These are the activations of a small neural network, seen along a few directions. Each row is one input.
Each table varies a few parts of the input and shows all the possible inputs, shuffled.
A made-up example of a description, with smaller parts first: one of 2 separate values, together with either a single point or one of 9 places along a line or (one of 4 places along a line, together with one of 5 places around a ring).
Shared parts are said once, and a part with two or three values counts as separate values.
In the rows, 128 means zero.

Other details of the inputs shift rows strongly along two fixed directions, in all tables alike. That doesn't count.

A family of inputs:
r1: [107 172  97  97  70 115  77  99 108 151 112]
r2: [119 130 137  83  73 103  88  52 106 180 110]
r3: [192 120 135 104 139  44 112 156 168 122 150]
r4: [ 84 146 102 138 124 206 141 136  71 101 110]
r5: [179  95 157 146 176  47  84 140 113 124 131]
r6: [ 62 138  95 161 125 175 139 168 156 113 134]
r7: [107 106 142  81  47 125  72  77 130 196 160]
r8: [206 111 155 133 142  91 125  92 165 183 110]
r9: [190 155 137  91 144  50 135 141 149 135 148]
r10: [ 99 154 108 122  86 204 132 126  68 115 145]
r11: [202  87 145 127 156  48  91 141 106 108 116]
r12: [ 87 102 139 111  63 112  65  72 130 210 152]
r13: [183  75 162 112 144  44 121 103 155 122  97]
r14: [118 158 121 161 212 125 192 170 161  66  97]
r15: [104 175  96 114  89 168 146 133 126 102 128]
r16: [146 172  96 124  55 132  44  98 135 211 129]
r17: [132 132 139 170 228 144 188 168 110  71 111]
r18: [ 64 139 137 133 133 170 148  89 128 141 109]
r19: [142 115 121 105  51 121  48 107  77 151 160]
r20: [108 138 144  78  74 138 119  76 120 188 153]
r21: [184  89 151 144 172  49 100 150 118 141 157]
r22: [ 66 140  86 144  95 187 122 155 139  86  96]
r23: [ 77 145  87 136  75 200 136 155 142  82 126]
r24: [203 129 155 101 160  68 131 140  98 140 162]
r25: [117  84 158 170 213 132 199 150 180  69  91]
r26: [143 126 132 145 156  62 101 148 162 110 113]
r27: [120 144 103 175 127 236 131 149 104 143 121]
r28: [ 49 138 127 129 109 189 155  94 126 168 136]
r29: [143  82 146 143 167 151 216 150 174  53 108]
r30: [155 114 151 131 186 144 245 137 160  59 106]
r31: [ 58 174  94 146 129 182 157 149 136 128 135]
r32: [ 79 145 116 156 153 193 158 152  88 129 148]
r33: [199  94 151 114 151  69 106 154 116 128 164]
Description of these inputs: one of 3 separate values, together with either a single point or (one of 2 separate values, together with one of 5 places around a ring).
Question: Changing only the choice among 3 separate values turns r2 into r1. The same change can be made to r20. Which row results?
Answer: r9
Question: Which other rows agree with r33 in the choice among 3 separate values? List them by row number.
Answer: r4, r5, r10, r11, r17, r19, r21, r24, r27, r32

A family of inputs:
r34: [155 132 138 144 205 123 177 177 126  90 133]
r35: [174  90 154 136 168  84 126 122 150 133 111]
r36: [ 70 127 105 143  94 189 127 125 152 124 107]
r37: [ 60 116 123 134 112 203 172 128 143 117 141]
r38: [150 146 119  97 101  67  83 120 110 127 140]
r39: [150  92 158  96  95  75  72  81 119 176 133]
r40: [159  95 152 147 162 102 125 111 128 133 111]
r41: [105 132 104 144 110 190 100 147  98 127 130]
r42: [163 130 137 154 205 121 196 189 152  79 143]
r43: [117 123 121 146 140 132 138 129 162  99  93]
r44: [ 56 130 113 118  94 179 149 118 144 121 125]
r45: [166 164 127  78  75  90 108  72 131 164 119]
r46: [159 106 148 110 124  58 112 107 154 117 108]
r47: [161 136 111 113  79  81  47 122 119 158 138]
r48: [ 93 135 115 132 119 180 131 135  72 114 144]
r49: [158 133 122 106  93  74  73 124 113 122 128]
r50: [148 109 150 164 206 110 174 136 138 115 106]
r51: [134 164 104 129 110  99  79 134 117 139 125]
r52: [ 77 169  98 122  92 168 112 141 116 134 143]
r53: [116 148 135 107 112  82 104  93 146 154 122]
r54: [ 66 136 134 136 124 177 140  98 104 152 129]
r55: [201 129 150 103 139 102 177 112 156 138 134]
r56: [166 110 149 142 165  74 139 129 170 148 129]
r57: [122 103 137 121 116 115 138 123 159 113 112]
r58: [140 124 145 134 186  92 188 145 182 101 113]
r59: [137 123 113 156 132 162 127 165 131 108 139]
r60: [161 129 144 162 227 125 201 180 114  69 126]
r61: [143 113 155 144 191 109 194 144 179 111 132]
r62: [ 66 133 118 147 125 195 131 121 127 153 117]
r63: [ 64 116 129 117 109 184 142 108 117 138 132]
r64: [114 102 150 132 160 135 169 115 116 113 125]
r65: [178 133 135 141 158  77  98 135  91 147 138]
r66: [135 106 136 125  90 111  80  97 146 175 138]
r67: [129 153 102 141 130 127 117 160 132 123 128]
r68: [ 90 123 109 143  98 207 135 159 116 102 146]
r69: [144 112 161 133 198 103 178 135 154 119 123]
r70: [120 124 110 140 128 159 151 171 135  76 120]
r71: [108 138 106 131 136 156 165 170 130  78 133]
r72: [177 115 143 109 155  73 123 142 106 121 147]
r73: [ 67 154 103 140 107 162 121 116 145 136 103]
r74: [ 99 151  99 151 107 180 111 153 118 144 148]
r75: [142 119 133 160 203 109 197 166 189  87  97]
r76: [ 88 121 113 141 118 212 139 161  97  96 130]
r77: [170 154 130  72  66  89 106  75 135 182 131]
r78: [122  96 145 112  81 121  98  98 139 160 142]
r79: [164 143 112 122 103  78  61 126 120 132 123]
r80: [131  95 155 117 108 108  99  86 102 153 126]
r81: [ 63 140 113 112  86 156 124 100 134 126 120]
r82: [167 140 127 115 114  74  53 119  96 185 147]
r83: [ 86 178  99 120  93 147  99 129 109 130 134]
r84: [162 113 140 117 107  94  77 114  75 143 143]
r85: [156 137 140 105 136 156 177 110 128 136 120]
r86: [110 152 126 114  97 201 158  86  93 151 122]
r87: [101 135 106 152 105 190  94 132  76 131 131]
r88: [180 116 139 114 142  71 127 146 127 121 161]
Question: What do these inputs look like to the network?
Answer: one of 5 places along a line, together with either a single point or (one of 2 separate values, together with one of 5 places around a ring)
Question: Changing only the place on the line of 5 turns r56 into r75. The same change can be made to r42. Which row results?
Answer: r52
Question: Which other rows does r37 become when the place on the ring of 5 takes its other values? List them by row number.
Answer: r56, r61, r66, r78
Question: Which other rows agree with r65 in the place on the line of 5? List them by row number.
Answer: r40, r48, r50, r54, r60, r64, r80, r84, r86, r87
Question: Which other rows does r59 become when the choice among 2 separate values takes its other values? List them by row number.
Answer: r66
Question: Which other rows does r46 become when the choice among 2 separate values takes its other values? List them by row number.
Answer: r49
Question: Start at r44 and move only the place on the ring of 5, one step at a time. The first step leads to r58. Which rows follow, in order?
Answer: r75, r36, r57
